Each row below holds a small network's activations on one input, seen along a few directions.
Each table varies a few parts of the input and shows all the possible inputs, shuffled.
Descriptions start from the smaller parts, as in this example, which fits no table here: one of 8 places around a ring, together with either a single point or one of 11 places around a ring or (one of 2 separate values, together with one of 6 places along a line).
Shared parts are said once, and a part with two or three values counts as separate values.

A family of inputs:
x1: [-23.0, -23.9, 8.7, 0.7, 21.0, -2.1, -19.5, -40.5, -29.8, -0.3, 9.2, 7.2, -30.8, -20.3, -11.9]
x2: [0.5, 10.5, 17.3, 14.6, 19.2, 6.2, -18.5, -21.6, 19.6, 10.7, 6.2, 16.8, -5.8, -11.3, -10.8]
x3: [35.6, -1.5, 30.4, 10.5, 16.3, -40.9, 6.6, -5.2, -2.7, -24.4, 0.0, -12.4, 21.5, 20.9, 28.2]
x4: [-32.7, -32.1, -7.6, 4.9, 23.2, 17.1, 10.9, -15.4, 18.2, 12.8, 4.2, -4.6, -27.6, -17.6, -32.8]
x5: [18.8, 4.0, 9.7, 15.6, 19.8, -1.7, 24.1, 18.3, 42.7, -26.4, -9.9, -30.2, 10.6, 44.2, 5.8]
x6: [-11.0, -4.3, 14.8, 1.8, 23.7, 17.9, -15.9, -23.8, 1.7, 17.7, 7.3, 20.3, -35.7, -24.3, -13.7]
x7: [-8.8, -8.0, 10.0, 14.8, 16.2, -16.6, -19.8, -37.0, -11.9, -10.5, 9.2, 0.9, -3.9, -16.9, -7.8]
x8: [11.2, 12.3, -35.7, -42.4, -82.5, 19.3, -14.7, 56.0, -44.7, 35.3, -7.9, 8.9, 0.8, -8.7, 15.1]
x9: [37.8, 25.6, 36.5, 23.0, 19.8, -12.5, 3.7, 12.9, 23.8, 4.0, -0.4, 2.3, 14.0, 37.5, 26.8]
x10: [-16.9, -16.3, -8.3, 17.9, 18.5, 9.9, 7.8, -12.5, 35.1, -5.0, 5.5, -6.2, -3.3, -5.6, -29.8]
x11: [2.1, 2.1, -24.8, -50.9, -89.4, 10.3, 9.6, 32.0, -80.0, 13.0, -3.8, -4.3, 17.0, -17.5, 16.5]
x12: [-5.9, 4.9, -13.3, 14.6, 22.1, -3.3, 17.9, 0.0, 38.5, -17.2, -7.9, -7.5, 6.1, 18.9, -16.5]
x13: [8.9, 29.9, 11.7, 12.9, 22.5, -9.8, -4.3, -7.6, 24.1, 4.3, 2.0, 18.6, 6.5, 13.1, 6.6]
x14: [1.1, 7.8, 9.2, 8.9, 17.3, -35.8, -2.9, -21.9, -5.6, -21.7, 2.0, 5.4, 10.4, 1.6, 6.8]
x15: [-17.8, -10.9, -58.6, -46.9, -67.6, 42.0, 15.1, 66.2, -28.9, 7.8, -15.8, -15.3, 20.2, -13.9, 17.4]
Question: What do these inputs look like to the network?
Answer: one of 3 separate values, together with either a single point or one of 4 places along a line
Question: The inputs of x1 and x4 match in every part but the choice among 3 separate values. If x14 is changed in the same way as x1 into x4, which row does it become?
Answer: x12
Question: Change only the choice among 3 separate values in x9. List by row number the other rows that result.
Answer: x3, x5
Question: Start at x6 and move only the place on the line of 4, one step at a time. The first step leads to x2. Which rows follow, in order?
Answer: x13, x9

A family of inputs:
x16: [-5.7, 17.0, -11.7, 7.1, -12.1, 4.5, -10.8, 11.7, 12.6, 22.2, 15.4, 7.3, 2.0, -12.7, -22.8]
x17: [-13.1, -23.4, -4.9, -8.9, -13.6, 9.1, 18.7, -5.1, -9.4, -1.7, 20.1, -23.5, -15.7, 6.1, -10.1]
x18: [-21.6, 21.3, -1.8, 18.3, 33.1, 7.8, -1.3, -20.3, 35.8, -10.1, 10.9, 9.3, 4.7, -12.6, -23.2]
x19: [16.6, 6.9, -14.1, 4.5, -21.9, -35.1, -10.0, -6.2, 2.7, 6.9, -1.0, 22.3, 5.0, -13.7, -12.7]
x20: [1.7, 12.7, -5.3, 23.1, 21.1, -29.9, -0.6, -38.4, 22.4, -25.1, -9.4, 25.7, 8.6, -15.6, -13.4]
x21: [-22.3, -6.8, -4.6, 12.9, 26.0, -21.6, 4.4, -38.7, 3.4, -33.9, 1.0, -6.9, 10.5, 7.9, -4.9]
x22: [-14.5, -22.9, -21.4, -33.1, -46.8, 37.6, 8.4, 23.0, -48.2, 18.6, -13.5, -34.6, 5.2, -26.4, 17.5]
x23: [-29.4, -29.5, -7.6, 20.0, 33.3, -3.9, 15.1, -15.0, 18.8, -20.4, 12.6, -24.1, 5.9, 13.3, -0.7]
x24: [90.3, 58.6, 11.1, 8.5, -30.0, -35.8, 38.8, 85.9, 40.4, -31.8, -30.9, -30.2, 78.8, 95.3, 70.1]
x25: [7.6, 21.5, 40.7, 16.1, 40.8, 4.9, -10.4, -17.7, 20.5, 17.0, 22.5, 16.1, -16.2, -3.7, 0.1]
x26: [10.2, 15.0, 38.5, 21.9, 27.0, -32.2, -23.6, -24.0, 9.6, 13.6, 8.0, 12.1, -7.6, 3.5, 8.7]
x27: [-0.6, -6.0, -20.0, -44.3, -46.6, 5.0, -9.9, 17.5, -56.5, -5.7, -8.9, -4.4, 0.1, -20.0, 15.8]
x28: [-3.5, 10.8, -21.6, -38.0, -54.6, 11.4, -23.8, 14.0, -47.1, 13.4, -8.1, 26.8, 13.3, -15.4, 5.3]
x29: [6.3, -8.2, 28.5, 2.7, 53.2, 12.3, 7.5, -4.0, 23.1, 14.1, 10.5, 1.1, -36.8, 16.7, -4.2]
x30: [21.4, -27.6, 41.0, 16.1, 40.1, 4.1, 3.6, -22.0, -0.1, -8.3, 2.9, -8.4, -14.6, 9.5, 2.6]
x31: [4.9, -10.7, -3.0, -8.0, -21.5, -24.8, -1.9, -16.5, -11.9, -16.0, -0.5, 0.3, -0.1, -3.2, -9.1]
x32: [-18.4, 17.7, -24.7, -28.5, -43.0, 54.7, -12.3, 33.5, -46.7, 27.3, 8.1, 16.3, 12.5, -25.7, 0.2]
x33: [13.2, -8.4, 43.3, 18.2, 27.2, -28.9, -8.8, -31.3, -9.4, -15.2, 1.9, 7.3, -9.5, 9.7, 15.8]
x34: [-1.1, -14.5, -18.0, 2.2, -9.0, 4.0, 4.1, 18.9, 26.0, 16.4, -9.4, -2.7, -21.5, -0.2, -21.8]
x35: [-24.5, -10.2, -36.0, -19.6, -40.8, 48.3, 3.0, 45.9, -32.8, 34.8, -18.3, -10.5, -11.9, -16.9, 10.6]
x36: [-17.6, -13.3, -8.4, 8.8, 38.1, 8.4, 9.8, -11.3, 46.9, -16.1, -13.9, 0.7, -12.4, 4.2, -23.9]
Question: What do these inputs look like to the network?
Answer: either a single point or (one of 4 places along a line, together with one of 5 places around a ring)
Question: Start at x25 and move only the place on the line of 4, one step at a time. The first step leads to x18. Which rows follow, in order?
Answer: x16, x32

A family of inputs:
x37: [-6.1, -7.3, 0.5, 9.3, 17.3, -2.3, 6.2, -6.1, 12.3, -12.0, -1.0, -6.6, -0.3, 4.8, -5.2]
x38: [0.4, -1.4, -39.3, -40.0, -76.1, 27.5, 5.4, 49.8, -44.2, 19.4, -13.9, -7.6, 12.7, -6.0, 15.0]
x39: [0.5, -6.1, 3.8, 4.7, 7.5, -9.0, 4.8, -8.6, -1.2, -10.8, 1.3, -5.2, 3.5, 2.1, 0.2]
x40: [1.6, 2.5, 10.4, 3.1, 6.0, -10.1, -10.4, -16.2, -9.2, 1.3, 5.3, 5.6, -7.2, -7.0, -1.4]
x41: [-15.2, -9.2, -1.2, 4.9, 15.5, 1.2, -0.9, -17.9, 9.5, 0.5, 4.0, 0.4, -12.5, -9.8, -18.7]
x42: [-7.0, -5.5, 5.6, 10.2, 22.8, 6.3, -0.6, -9.3, 21.8, 2.5, 3.0, 2.6, -12.5, -3.5, -13.9]
x43: [8.7, 2.0, 6.2, 1.1, 4.5, -16.9, 0.5, -3.9, -3.5, -8.9, 0.9, -1.7, 4.8, 7.3, 6.7]
x44: [-7.7, -8.0, 6.9, 4.1, 8.7, -2.4, -4.6, -20.2, -5.8, -1.9, 7.5, 2.9, -8.3, -11.5, -7.8]
x45: [3.0, 7.1, 11.3, 9.2, 17.6, -0.7, -1.8, -7.4, 14.6, 3.8, 3.2, 6.5, -6.0, 5.7, -2.8]
x46: [-11.6, -1.6, -43.6, -43.4, -76.0, 35.0, -8.4, 44.5, -52.7, 27.1, -14.0, 3.4, 12.0, -23.5, 17.1]
x47: [9.6, 11.4, 7.4, 10.5, 12.8, -9.3, 7.2, 3.0, 22.3, -7.2, -0.7, -2.3, 7.5, 15.1, 2.0]
x48: [14.7, 10.8, 12.5, 6.3, 8.3, -12.0, 2.3, 0.8, 8.2, -7.6, 1.0, -0.1, 8.6, 15.2, 10.8]
x49: [9.0, 8.2, 16.5, 9.1, 10.5, -5.8, -7.6, -10.8, 2.1, 0.4, 6.8, 8.2, -3.5, 2.2, 2.8]
x50: [0.1, -2.9, 2.8, 10.9, 20.5, -1.4, 8.0, 2.2, 25.8, -6.5, -3.4, -5.9, 1.2, 9.1, -4.9]
Question: The inputs of x39 and x44 match in every part but one. If x50 is changed in the same way as x39 into x44, which row does it become?
Answer: x42
Question: What do these inputs look like to the network?
Answer: one of 2 separate values, together with either a single point or one of 6 places around a ring

A family of inputs:
x51: [55.0, 9.8, 53.8, 33.3, 29.9, -49.7, 12.9, -27.8, 9.0, -24.4, 11.0, -1.2, -1.7, 21.1, 3.8]
x52: [22.7, -6.0, -46.1, -40.7, -66.2, 46.6, 13.9, 68.2, -18.0, 7.4, -5.1, -22.3, 44.3, 14.6, 21.1]
x53: [-0.6, -13.6, 29.1, 29.1, 79.3, -3.1, 14.4, -24.1, 27.4, -15.6, -0.1, -9.8, -24.5, 28.6, -16.1]
x54: [8.6, 1.5, 1.7, 29.5, 47.1, -55.2, 21.6, -56.4, 17.5, -60.3, 4.3, -20.4, 4.5, 36.5, -12.2]
x55: [0.9, -13.7, -27.7, -49.2, -44.9, 20.8, -32.5, 23.0, -81.1, 20.5, -2.3, 8.7, 8.2, -35.9, 36.7]
x56: [-19.7, 16.4, 10.8, 29.5, 63.3, -27.9, -13.8, -34.8, 61.1, -18.7, 6.0, 3.0, 15.4, 7.6, -8.2]
x57: [-40.0, -58.7, -12.9, 29.6, 32.2, 3.7, -3.0, -54.1, 14.9, 22.5, 26.1, 4.1, -27.8, -55.7, -61.5]
x58: [-5.0, -28.6, 17.6, -8.6, -68.8, 23.8, -43.8, 26.9, -82.5, 21.0, -9.7, 12.1, -4.3, -47.4, 23.7]
x59: [8.3, -4.2, -40.0, -23.6, -80.2, 27.6, 2.6, 63.0, -6.5, 23.6, 3.7, -0.9, 12.5, 15.2, 10.9]
x60: [3.5, -24.4, 34.4, 19.8, 69.1, -22.1, 26.6, -33.7, 24.4, -25.2, 2.3, -21.6, -30.0, 36.6, -11.3]
x61: [-33.4, -14.4, 12.9, 2.7, 2.5, 24.8, -20.0, -45.5, 7.3, 1.2, 15.7, 10.3, -44.1, -47.7, -65.4]
x62: [4.8, 8.9, -4.9, 34.6, 61.7, -39.2, 8.4, -47.4, 22.8, -51.5, 3.4, -10.6, 13.1, 25.5, -10.8]
x63: [-27.8, 15.7, -39.6, -49.4, -65.9, 14.7, 19.3, 36.7, -43.4, 16.5, -19.5, 11.2, -3.3, -7.3, 0.1]
x64: [-3.7, 8.7, -65.2, -45.8, -50.7, 24.9, 12.6, 36.9, -44.2, 17.3, -13.9, 14.4, 12.3, -2.3, 3.8]
x65: [-1.2, 9.1, -40.0, -34.4, -68.1, 24.2, 1.1, 63.9, -18.7, 27.4, 18.5, -14.5, 5.0, 11.0, 11.6]
x66: [-30.3, -9.4, -14.3, -29.7, -69.0, 8.0, -21.1, 27.3, -58.3, 27.2, -20.8, 13.1, 2.7, -28.8, 18.5]
x67: [31.7, 30.6, 45.4, 18.5, 39.7, -27.4, -8.7, -31.1, 44.1, 3.2, 23.0, 16.1, 3.3, 15.0, 9.5]
x68: [-3.2, 5.8, 12.4, 47.3, 56.5, -32.1, -8.6, -33.4, 49.2, -48.6, -0.7, -0.8, 7.8, 2.8, -5.1]
x69: [12.4, 3.7, -46.2, -38.6, -68.9, 14.9, -10.4, 54.3, -25.4, 22.9, -31.5, -13.5, -7.3, 6.1, -1.3]
x70: [-2.3, -12.1, 22.7, 23.3, 82.9, 5.6, 4.3, -27.5, 54.8, -14.2, -2.7, 8.1, -26.8, 17.6, -1.7]
x71: [19.4, 38.4, 43.9, 19.9, 47.1, -19.2, -16.2, -22.5, 53.2, 23.0, 19.1, 17.4, 4.6, 7.2, 7.7]
x72: [-1.1, 0.4, -7.9, -18.4, -87.3, 54.2, 30.3, 42.1, -29.7, 7.6, -22.4, -30.9, 57.4, -12.1, 36.2]
x73: [-15.3, 8.5, -30.6, -27.0, -64.1, 11.8, 6.5, 31.9, -64.0, 18.5, -22.6, 20.2, -2.7, -18.1, 6.1]
x74: [-27.4, -5.8, 48.8, 16.0, 84.1, 2.8, -4.6, -10.5, 70.0, 11.7, 5.0, 2.0, -19.0, -2.1, 1.3]
x75: [43.9, 33.2, 42.1, 32.2, 38.8, -32.7, 8.2, -25.3, 16.2, -12.9, 13.2, 5.8, 0.3, 12.1, 2.7]
Question: What do these inputs look like to the network?
Answer: either one of 2 separate values or one of 11 places along a line or (one of 3 separate values, together with one of 4 places along a line)
Question: Change only the choice among 3 separate values in x56. List by row number the other rows that result.
Answer: x71, x74
Question: Change only the place on the line of 4 in x62. List by row number the other rows that result.
Answer: x54, x56, x68

A family of inputs:
x76: [-20.4, 0.6, -57.6, -42.1, -75.4, 38.4, 0.0, 45.9, -37.0, 27.6, -14.2, 5.0, 6.5, -23.4, -1.1]
x77: [7.1, 8.5, 14.1, 11.9, 21.6, -0.1, 2.2, 5.3, 27.3, -1.6, -1.9, -2.8, -0.4, 14.4, 4.1]
x78: [14.7, 10.6, 11.8, 8.8, 14.1, -20.6, 14.4, -1.7, 16.9, -13.5, -0.2, -5.6, 14.4, 21.3, 8.1]
x79: [10.7, 17.3, 18.3, 13.8, 15.9, 0.7, -9.6, -11.9, 17.7, 3.5, 5.9, 10.7, -2.6, 5.0, -1.8]
x80: [-7.2, -7.8, 6.7, 6.8, 21.2, -14.7, 6.7, -24.5, 4.0, -14.5, 4.3, -3.1, -3.2, -2.5, -8.5]
x81: [-14.7, -11.8, 8.0, 10.0, 28.8, 4.0, -5.5, -18.7, 12.2, -1.4, 3.2, 0.8, -15.3, -7.8, -11.7]
x82: [-10.3, -14.3, 2.4, 17.8, 26.2, 0.5, 3.7, -18.0, 21.9, -15.4, 2.7, -9.4, -4.8, -0.3, -18.3]
x83: [-16.0, -7.6, 9.5, 9.8, 27.3, -1.1, -12.1, -30.5, -0.9, 7.3, 9.1, 17.4, -18.1, -19.0, -13.3]
x84: [6.6, 2.8, -27.2, -36.8, -72.0, 12.1, -6.0, 42.2, -59.1, 10.2, -14.6, -6.1, 27.7, -9.1, 35.6]
x85: [1.6, -12.9, -23.4, -33.5, -54.8, 29.9, 5.6, 38.9, -42.0, 23.2, -9.8, -4.4, -4.4, -10.2, 12.2]
x86: [20.9, 13.0, 16.3, 6.5, 11.8, -26.3, -0.4, -3.4, 8.2, -6.3, 4.9, 5.5, 5.0, 14.6, 8.5]
x87: [10.0, 5.1, 8.3, 19.9, 17.0, -4.8, 10.2, 4.6, 34.8, -12.6, -1.0, -13.8, 11.7, 23.0, -2.6]
x88: [-2.9, -3.4, 12.6, 7.0, 18.3, -18.1, -9.1, -28.3, -4.0, -6.3, 11.5, 5.9, -16.4, -6.1, -11.2]
Question: What do these inputs look like to the network?
Answer: either one of 3 separate values or (one of 2 separate values, together with one of 5 places around a ring)
Question: Change only the choice among 2 separate values in x81. List by row number the other rows that result.
Answer: x77

A family of inputs:
x89: [-27.8, -27.3, -20.2, -28.6, -31.4, 14.3, -9.9, -14.7, -45.7, 14.9, 3.6, 4.9, -14.1, -38.9, -13.7]
x90: [32.0, 21.6, -0.9, -11.5, -23.2, -12.7, 9.5, 37.8, -7.0, -12.7, -12.8, -2.6, 27.4, 25.6, 35.4]
x91: [-38.6, -27.2, -30.2, -16.6, -14.3, 40.6, -8.4, 15.3, -7.8, 22.5, -4.3, -0.2, -24.8, -27.0, -21.9]
x92: [15.7, 21.2, -23.9, -2.4, -18.7, 5.5, 23.7, 51.0, 27.7, -0.7, -20.9, -12.8, 36.9, 30.6, 17.9]
x93: [-9.3, -13.0, 18.0, 31.5, 60.3, -14.3, 11.9, -29.3, 48.1, -22.7, -0.3, -17.6, -12.3, 7.9, -21.1]
x94: [-36.6, -18.0, -21.5, -16.4, -18.2, 36.0, -17.2, 0.7, -26.5, 19.6, 0.5, 9.4, -17.2, -32.8, -10.3]
x95: [3.1, -6.0, 30.9, 21.5, 54.7, -27.5, -2.7, -39.0, 13.3, -16.8, 15.4, 10.6, -15.4, 4.4, -6.2]
x96: [-48.5, -26.3, -49.3, -12.9, -21.7, 49.1, 1.6, 20.6, 16.0, 20.6, -6.4, -3.5, -19.1, -37.5, -40.2]
x97: [-4.3, -5.2, 27.6, 30.8, 61.8, -8.7, -2.7, -32.1, 29.7, -18.1, 11.3, 2.9, -11.4, 10.1, -6.7]
x98: [16.2, 6.5, -8.8, 5.5, -12.5, 22.8, 39.8, 64.8, 49.5, -0.5, -20.3, -29.9, 28.9, 47.6, 17.2]
x99: [41.3, 28.6, 6.6, -11.9, -32.9, -17.9, 1.8, 29.1, -23.5, -8.0, -3.3, -0.3, 20.3, 33.5, 36.6]
x100: [56.2, 21.9, 16.2, -12.0, -42.3, -29.5, -0.3, 19.0, -38.2, -10.1, -2.9, -6.8, 30.6, 24.3, 37.6]
x101: [-12.4, -7.8, 11.4, 33.9, 61.4, 12.3, 20.5, -24.7, 76.2, -16.3, 2.8, -12.6, -14.6, 12.9, -38.2]
x102: [-14.7, 5.5, -13.8, -27.3, -38.8, 4.5, -29.5, -24.5, -59.8, 30.0, 2.3, 25.9, -10.4, -54.8, -3.9]
x103: [5.9, 13.4, 25.4, 22.2, 35.1, -38.1, -11.8, -51.5, 2.1, -8.1, 20.3, 19.3, -12.9, 2.4, -14.0]
x104: [23.4, 20.5, -4.3, -0.6, -17.2, 2.6, 13.4, 46.0, 8.2, -10.8, -17.0, -10.0, 32.7, 31.0, 34.3]
x105: [-21.4, -13.8, -12.4, -28.9, -42.0, 5.4, -17.0, -20.8, -57.9, 20.2, 8.4, 6.6, -17.3, -34.3, -8.4]
x106: [19.7, 5.4, 49.0, 23.5, 39.8, -44.4, -22.7, -47.7, -4.4, -3.0, 23.6, 16.8, -7.2, -4.9, 5.6]
Question: The inputs of x97 and x106 match in every part but one. If x104 is changed in the same way as x97 into x106, which row does it become?
Answer: x100
Question: What do these inputs look like to the network?
Answer: one of 3 separate values, together with one of 6 places along a line
Question: Start at x96 and move only the place on the line of 6, one step at a time. The first step leads to x91. Which rows follow, in order?
Answer: x94, x89, x105, x102
